Each row below holds a small network's activations on one record, seen along a few directions.
Records have a field called DAROL. Each example row is followed by its value.
The word absent means that the record has no DAROL.
The largest differences between rows may come from other fields.
(in the rows, 500 means zero)
Random noise pushes rows far along 3 fixed directions. That doesn't count. These rows show it; they differ only by the noise:
[402 722 674 451 323 412 649 666 246 639 443 454 620 449 661 469]
[517 469 373 403 466 454 424 322 612 629 634 538 446 512 593 544]
[412 446 548 416 338 384 567 409 492 655 542 414 471 572 569 582]
[502 701 446 234 475 473 511 584 329 608 562 631 689 327 682 475]
[541 516 378 524 476 475 398 317 643 626 631 534 394 529 605 502]

[391 321 596 444 371 472 590 486 450 505 454 353 490 564 476 651] | vik
[524 428 405 374 383 408 482 284 626 650 692 411 417 555 511 569] | puvi
[482 357 502 436 681 556 531 616 441 397 318 559 534 460 386 496] | lud
[510 581 594 431 547 558 537 691 349 434 324 555 609 372 502 368] | puvi
[315 391 720 368 354 421 694 669 284 486 371 416 589 546 505 609] | gema
[517 580 650 749 463 494 474 525 469 487 417 462 399 591 508 463] | gema
[471 327 462 130 522 396 497 392 543 518 620 526 614 467 480 622] | sal
[461 297 466 199 666 529 525 590 451 375 393 622 618 431 368 550] | lud
[455 317 533 579 546 579 351 573 520 465 453 544 518 451 341 500] | absent
[407 456 572 533 460 497 600 493 490 516 386 397 499 586 414 544] | lomal
[485 403 557 558 564 583 466 620 521 519 434 563 625 474 367 511] | absent
[515 626 604 622 390 447 564 545 392 580 520 400 491 544 538 466] | gema
[441 627 566 698 495 467 531 695 386 446 391 446 500 524 562 333] | dut
[513 563 468 606 549 548 467 473 506 431 513 599 489 446 547 431] | dut
[462 577 711 624 388 441 556 592 361 520 382 442 490 556 507 472] | sal
[554 654 496 541 540 492 464 521 510 541 523 506 507 418 590 412] | puvi
[474 384 583 759 460 489 562 486 641 469 394 425 373 669 424 515] | vun
[451 603 585 769 455 550 540 532 517 500 372 405 427 601 449 427] | lomal
[546 526 430 547 542 588 428 499 501 455 517 527 494 430 564 503] | vik
[388 663 571 401 438 423 605 696 258 522 437 527 648 415 589 496] | lud
[463 521 440 492 439 449 485 323 645 613 606 381 434 597 513 583] | lomal
[478 392 426 369 490 431 481 485 496 492 489 525 504 470 461 592] | dut
[516 263 477 586 646 528 476 476 632 398 400 508 380 564 394 518] | vun
[484 394 519 442 429 404 552 388 567 599 529 404 516 577 489 607] | sal
[545 265 440 649 730 597 311 418 726 450 547 575 431 475 356 485] | absent
[529 601 492 524 569 473 451 548 502 450 526 530 536 433 527 440] | vun
[547 621 458 695 541 614 420 535 483 444 503 534 465 468 604 419] | vik

Here are new rows. What is DAROL for each?
[397 275 520 185 398 440 603 447 497 530 440 458 622 541 432 578] | puvi
[542 675 590 839 737 669 371 732 453 437 454 651 569 365 517 253] | absent
[520 709 628 645 434 469 568 592 431 576 459 456 560 502 585 449] | sal
[512 602 611 694 381 536 554 542 462 491 519 380 432 551 537 459] | vik
[461 621 657 647 457 434 569 563 419 548 475 412 508 542 591 418] | sal
[455 303 512 619 546 584 438 564 581 534 443 533 569 570 344 494] | absent
[500 429 450 352 494 431 469 390 590 559 573 459 495 481 514 533] | puvi
[396 731 645 425 431 436 598 629 319 537 483 406 617 444 570 459] | lomal
[415 149 441 239 389 333 556 283 675 568 588 379 507 644 368 753] | vun
